Each row below holds a small network's activations on one input, seen along a few directions.
Each table varies a few parts of the input and shows all the possible inputs, shuffled.
Descriptions start from the smaller parts, as in this example, which fits no table here: one of 2 separate values, together with either a single point or one of 9 places along a line or (one of 6 places along a line, together with one of 8 places around a ring).
Shared parts are said once, and a part with two or three values counts as separate values.

Other details of the inputs shift rows strongly along two fixed directions, in all tables alike. That doesn't count.

Rows:
x1: [-12 -19  -2   8  -2   7  -8   4   4  14   3  23  15  -6]
x2: [-24 -13   1  13   5  12  -5  21   5  11   9  13  22 -15]
x3: [-14 -32  -6  10 -10  -6   2   9  11  16   5  20  23 -13]
x4: [  1 -19   0   8  -6  11  16 -10  18   3   0   2   7  -8]
x5: [  9  20  16  -4   4  37 -15 -34  22  -6   4   2 -25  13]
x6: [  6  13 -15  -7   3 -37  -6  21 -27  -9 -13 -26  -2  -4]
x7: [  8   8 -12  -5   5 -32  16  23 -28   0  -3 -16   2  -3]
x8: [  3  27   4   2  12  19 -33 -16  -5   2  -4  22 -15  10]
x9: [  3  21  11  -2   3  20 -33 -17   0  -6  -8  15 -10  13]
x10: [  3  21  15   0   0  31 -35 -31  16   4  -1   6 -28  15]
x11: [ -3 -13  -1   3   2   1   7   9  -4   8   2  19  16  -2]
x12: [ 13  37   7 -16   3 -16  -8  -3 -23 -22  -8 -26 -30  17]
x13: [ 7 17 -2  0 11 14 -5 -6  0 -1  3 14 -4  6]
x14: [  2 -21  -7   1  -4   2  17  11   8   3   1  11  30  -9]
x15: [  3   4  -6 -10   0 -32  15  24 -29  -5   2 -25  -6   2]
x16: [  1 -17  -9   4   2  -1  15  11   9   3   1  12  29 -11]
x17: [  7  18  13  -3  11  15 -16 -14   3  -6  -2  15  -4  13]
x18: [ -6  -9  -5   6   0   3 -12   7  -4   9  -2  21  11  -4]
x19: [ -3  46  11 -10  21  -4 -10  15 -24 -16   6 -29 -31  13]
x20: [  0 -21   6  12  -8   7  15 -12  16   9  -2   7   9  -4]
x21: [ -7 -30  -7   5  -5  -5  18  11  13   6  13  12  23 -11]
x22: [ -3 -26  -8   2  -6  -2  20   8  12   0   0   9  28 -13]
x23: [ -1  20  10  -1   1  20 -32 -22   5  -8  -8  15 -15  12]
x24: [ -3  -4   3   7  -8  15 -16 -17  15  12  -1   5  -3   0]
x25: [-15 -28  -5  11 -11  -2   0  -1  13  11   0  21  24 -13]
x26: [ -3 -24   6  11  -8  13  14 -19  18  11  -1  14   9  -3]
x27: [ -3  45   5 -11  23   4 -10  13 -18 -21   8 -29 -30  11]
x28: [ -5 -14  -1  13 -10  10  -7 -14  14  11  -5   8   2  -5]
x29: [-10 -32  -1   6  -9  -8  20   3  11   9   5  16  29 -12]
x30: [  8   9 -17 -10   4 -27  13  25 -25 -11  -1 -22  -6  -1]
x31: [-2  3  3 -2  6 16 -3 -5  2 -3 10 10 -3  6]
x32: [  2  -1  -5  -7  -4 -35  15  20 -18  -4   5 -22  -4  -1]
x33: [  6  16  11   0   2  31  -9 -35  14  -8  -1   2 -29  11]
x34: [  7  17  18  -4   5  21 -15 -17   3  -6  -3  15  -6  17]
x35: [ -6 -13  -1  11 -10  12  -8 -19  12  11  -5   8  -3  -3]
x36: [ 11   2  -8 -13  -3 -24  21  14  -5  -8  -3 -41 -11  -6]
x37: [  9  -6  -3  -9  -7 -31  23  16  -8   0  -4 -36  -4  -4]
x38: [  3   3 -13  -9  -4 -32  18  13 -15 -14   2 -28  -5  -5]
x39: [  9  -5  -4  -8  -9 -31  22  13 -11   0  -4 -38  -4  -4]
Description of these inputs: one of 3 separate values, together with either a single point or one of 4 places along a line or one of 8 places around a ring.
Changing only the choice among 3 separate values turns x30 into x11. The same change can be made to x38. Which row results?
> x29
Change only the place on the ring of 8 in x25. List by row number the other rows that result.
> x1, x3, x6, x8, x9, x18, x23
Start at x33 and move only the place on the line of 4, one step at a time. The first step leads to x4. Which rows follow, in order?
> x5, x36

Rows:
x40: [ 12  25   0 -10   0 -10  -7  -8 -12 -13  -6 -30 -30   9]
x41: [ -3 -19  -1   7 -10   3   4  -6  14   9  -3   3  10  -7]
x42: [ 10  -8  -6 -11  -5 -29  48  18  -6 -10   5 -51  -7  -8]
x43: [  0  25  19   0  13  38 -31 -22   7  -4   5  33 -12  19]
x44: [  9  26   2  -8  -3  -7 -16 -11 -11 -10  -7 -28 -35  11]
x45: [  5  19  17   2   1  33 -34 -41  15   1  -3  23 -26  19]
x46: [ -5 -13  -3   3   5   6  13  10   6   3   5  16  24  -7]
x47: [ -7 -23  -4   8 -13  -1   0  -5  11  12  -4   5  10 -10]
x48: [-12 -13  -4   9   1   3  -6   9   1  11   2  17  17  -8]
x49: [ -5 -22  -5   9 -12  -2  -1  -6   8  12  -6   6  10  -9]
x50: [ -6  24  17   4  12  36 -37 -22   7   1   5  31 -15  15]
x51: [ -3 -10  -2   2   8   6  11  11   3   2   6  19  22  -5]
x52: [  2   5 -15  -9   3 -33  18  32 -24  -8   0 -30   4  -8]
x53: [-11 -10  -2   7   2   7  -2   9   5   8   5  14  15  -7]
x54: [  3 -19  -3   4  -6   1  12  -5  10   5  -1   9  14  -5]
x55: [  1  33   3  -9   9  -5 -23   2 -18 -12   0 -16 -28  11]
x56: [ -6 -22  -4  10 -12  -4   0  -5   8  13  -5   9  11  -9]
x57: [ 10  -2 -16  -8  -8 -39  24  18 -18  -8  -9 -38  -3  -8]
x58: [ -4 -10   0   3   6   6   6   9   2   4   4  22  22  -3]
x59: [-3 -9  9 -1  9 20 32  5 17 -2 18  3 11 -1]
x60: [ 15  23   0 -12  -1 -17  -5  -5 -16 -13  -9 -24 -25  10]
x61: [  6  35   2 -10  10  -9 -18   4 -23 -12  -2 -12 -25  14]
x62: [  0 -22  -4   5 -11  -6   8  -3   7   8  -4  10  16  -6]
x63: [ -8 -10  -2   5   3   4   4  10   5   5   4  10  17  -7]
Changing only one part turns x43 into x62. The same change can be made to x51. Which row results?
> x54
Describe the family of inputs behind these rows.
> one of 2 separate values, together with either a single point or one of 11 places around a ring
Change only the choice among 2 separate values in x44. List by row number the other rows that result.
> x53

Rows:
x64: [  8  45   4 -13   7  -8 -23  -3 -20 -20  -5 -39 -44  14]
x65: [ 10  48   2 -16  16  -7 -14   6 -26 -20   1 -32 -41  16]
x66: [-13 -28  -4   9   0   7  13  16  13  12   5  17  35 -16]
x67: [  5  -8 -16  -5 -11 -39  27  18 -15  -2  -6 -45  -5 -12]
x68: [ -7 -26  -2  12  -9   9   5  -8  17  16   1  15  13 -10]
x69: [ -2 -29   1   7 -14   2  10  -8  18  11  -2  13  20  -8]
x70: [ -2  27   7   3  13  30 -46 -16  -1  -1  -5  38  -4  14]
x71: [ -5 -10 -19  -4  -9 -45  17  36 -22  -2  -5 -39   7 -16]
x72: [  6  11  12   0   7  29 -11 -23  12  -2   4  21 -10  13]
x73: [ -3 -25   3   7 -11   4   5  -8  16  12  -1  17  17  -5]
x74: [-16 -20   1  10   3   9   0  12   6  14   8  28  27  -8]
x75: [ -6  20  13   2  14  34 -26 -13   6  -1   7  26 -11  13]
x76: [  3   3  11   4  -3  18 -14 -24  11   4   0  16 -11  10]
x77: [  3 -13 -17  -5 -15 -46  23  22 -16  -2 -10 -45   1 -15]
x78: [ 13  56   9 -19  17  -5 -20  -3 -29 -25   2 -20 -46  25]
x79: [-10 -24   0   6   1   1  12  13   8   9   8  25  32  -9]
x80: [  5  13  15   1   1  29 -21 -33  14  -1   1  19 -21  16]
x81: [ -4 -25   2   6  -5   5  10   0  12   9   2  22  26  -6]
x82: [-13 -32  -6  11  -6   6  17   8  18  12   5   7  27 -18]
x83: [  5   9 -10  -9   6 -27  16  24 -24  -8   3 -21  -2  -2]
x84: [  1  18  17  -1  12  34 -16 -19  14  -7   6  21  -7  14]
x85: [  1  -1 -15  -8   2 -34  26  35 -20  -7   0 -35   6 -11]
x86: [ 10  -7 -12  -9  -5 -33  31  19 -13  -9  -5 -33   6  -9]
x87: [  8  43  -1 -12   9 -12 -16   1 -24 -18  -2 -39 -45  12]
x88: [ -5 -15   1   6   6  14  13   3  13   6   9  23  22  -5]
x89: [ -8  13  10   5   6  28 -27 -17   9   2   5  19 -14   8]
x90: [ 11  -5 -13  -6  -8 -31  23  11 -12  -4  -5 -32  -7  -5]
x91: [ -4 -29  -1   6  -8   2  18   3  14   8   1  17  30  -9]
x92: [  5  -6 -17  -5 -10 -42  23  19 -19  -3  -7 -44  -8 -11]
x93: [ -9 -23   1   6   0   5  14  10  11   7   6  22  32  -9]
x94: [-12 -32  -6  11  -7   5  12   8  18  14   3   7  28 -19]
x95: [-12 -32  -7   9   0   4  20  19  14  13   5  13  37 -19]
x96: [ -4   6 -11  -8   3 -34   7  34 -26  -6   1 -24   3  -6]
x97: [ -4 -22   4   7 -10   5   2 -10  13  12   0  19  12  -2]
x98: [ 21  49  -1 -16  10 -12 -31 -10 -30 -21 -17 -12 -34  21]
x99: [  9   7  16   0  -3  31 -12 -36  24  -2  -2  10 -16  12]
x100: [ -5  -5 -18  -2  -5 -44  12  35 -28   1  -3 -34   2 -12]
x101: [  8  14  15  -1   8  34 -10 -28  15  -5   4  19 -13  15]
x102: [  0  13  16   3  -2  27 -26 -32  16   0  -2  10 -20  12]
x103: [  0   4 -26  -3  -5 -44  -8  29 -33  -1 -14 -21   6 -11]
x104: [ -6 -22 -11   8   2  -2   0  13   0  11  -4  37  41 -10]
x105: [  9  51   2 -15  17  -5 -20   5 -28 -19   2 -26 -42  18]
x106: [ 11  44   7 -11   2 -12 -25 -12 -23 -14  -8 -33 -52  20]
x107: [  1 -25  -1   6  -4  10  25  -3  17   6   4  15  24  -8]
x108: [ -9 -29  -3  12 -10   3   6  -4  13  16   0  16  17 -11]
x109: [ -3  16  16  -1  12  24 -19 -13   4  -2   8  27  -6  14]
x110: [  2 -25 -11   8 -11  -6  -3  -4   5  12 -12  25  26  -9]
x111: [  8  -5 -11  -8  -5 -32  26  19 -14  -9  -5 -30   5  -7]
x112: [  3  13  16   2  -1  32 -21 -35  22  -1  -2   5 -22  11]
x113: [  1 -31   0   7 -12  10  20 -12  25   9   0  11  19  -8]
x114: [ -1  21  13   0  15  36 -15 -15  11  -3   8  16 -12  11]
x115: [ 15  43   6 -16   9  -7 -13  -7 -23 -21  -3 -21 -39  21]
x116: [  3  18  15  -1  14  35  -8 -19  14  -6  10  21  -9  13]
x117: [ -6  -4 -15  -4  -6 -42   8  33 -25  -2  -3 -34   2 -12]
x118: [-15 -23  -2  12   2   7   5  16   6  15   7  25  30 -10]
x119: [  9  -7 -10  -7 -12 -31  20  10  -9  -5  -8 -33  -2  -6]
x120: [  5  17  16   0   6  28 -19 -24   8  -3   2  23 -13  17]
x121: [  2   7  14   3  -2  30 -13 -33  23   0   0   7 -17   9]
x122: [  3  17  17  -1  12  34 -12 -19  16  -7   7  18  -7  12]
x123: [-12 -30  -7  12  -4   8  16   8  17  15   6  10  26 -18]
x124: [-15 -29  -7  14  -3   8   6   7  13  17   6  18  24 -15]
x125: [ 10   3 -10  -7  -6 -25  13   5 -14  -5  -5 -27 -14   0]
x126: [-11 -27   1  12 -11   2   0  -5  12  16   0  16  16  -8]
x127: [  3  19  17  -2  13  36  -9 -21  16  -9   9  19 -10  14]
x128: [ 11 -12 -14  -5 -11 -32  31  12  -9  -2  -5 -34   0  -9]
x129: [  6   6  -5  -9  -2 -27  10  15 -21  -7  -3 -19  -5   2]
x130: [-15 -27  -3   9  -1   4  11  18  10  12   6  20  35 -14]
x131: [ 15  42  -5 -10   0 -16 -37 -12 -28 -13 -19 -20 -39  15]
x132: [ -1  19  16   0  13  26 -19 -13   4  -2   7  26  -8  16]
x133: [ -9 -25   1  10 -11   3   0  -6  15  14  -1  13  15  -8]
x134: [  9  13  16  -2   6  33  -6 -29  18  -8   4  13 -12  14]
x135: [ -7  -5 -16  -3  -6 -43   9  33 -27   1  -2 -31   2 -12]
Changing only one part turns x120 into x132. The same change can be made to x129. Which row results?
> x109
Changing only one part turns x75 into x108. The same change can be made to x118. Which row results?
> x106
Describe the family of inputs behind these rows.
> one of 6 places around a ring, together with either a single point or one of 11 places around a ring
Start at x99 and move only the place on the ring of 11, one step at a time. The first step leads to x113. Which rows follow, in order?
> x128, x90, x125, x80, x76, x97, x73, x69, x119
Which other rows agree with x103 in the place on the ring of 6? List them by row number.
> x64, x71, x82, x87, x89, x94, x100, x117, x123, x124, x135
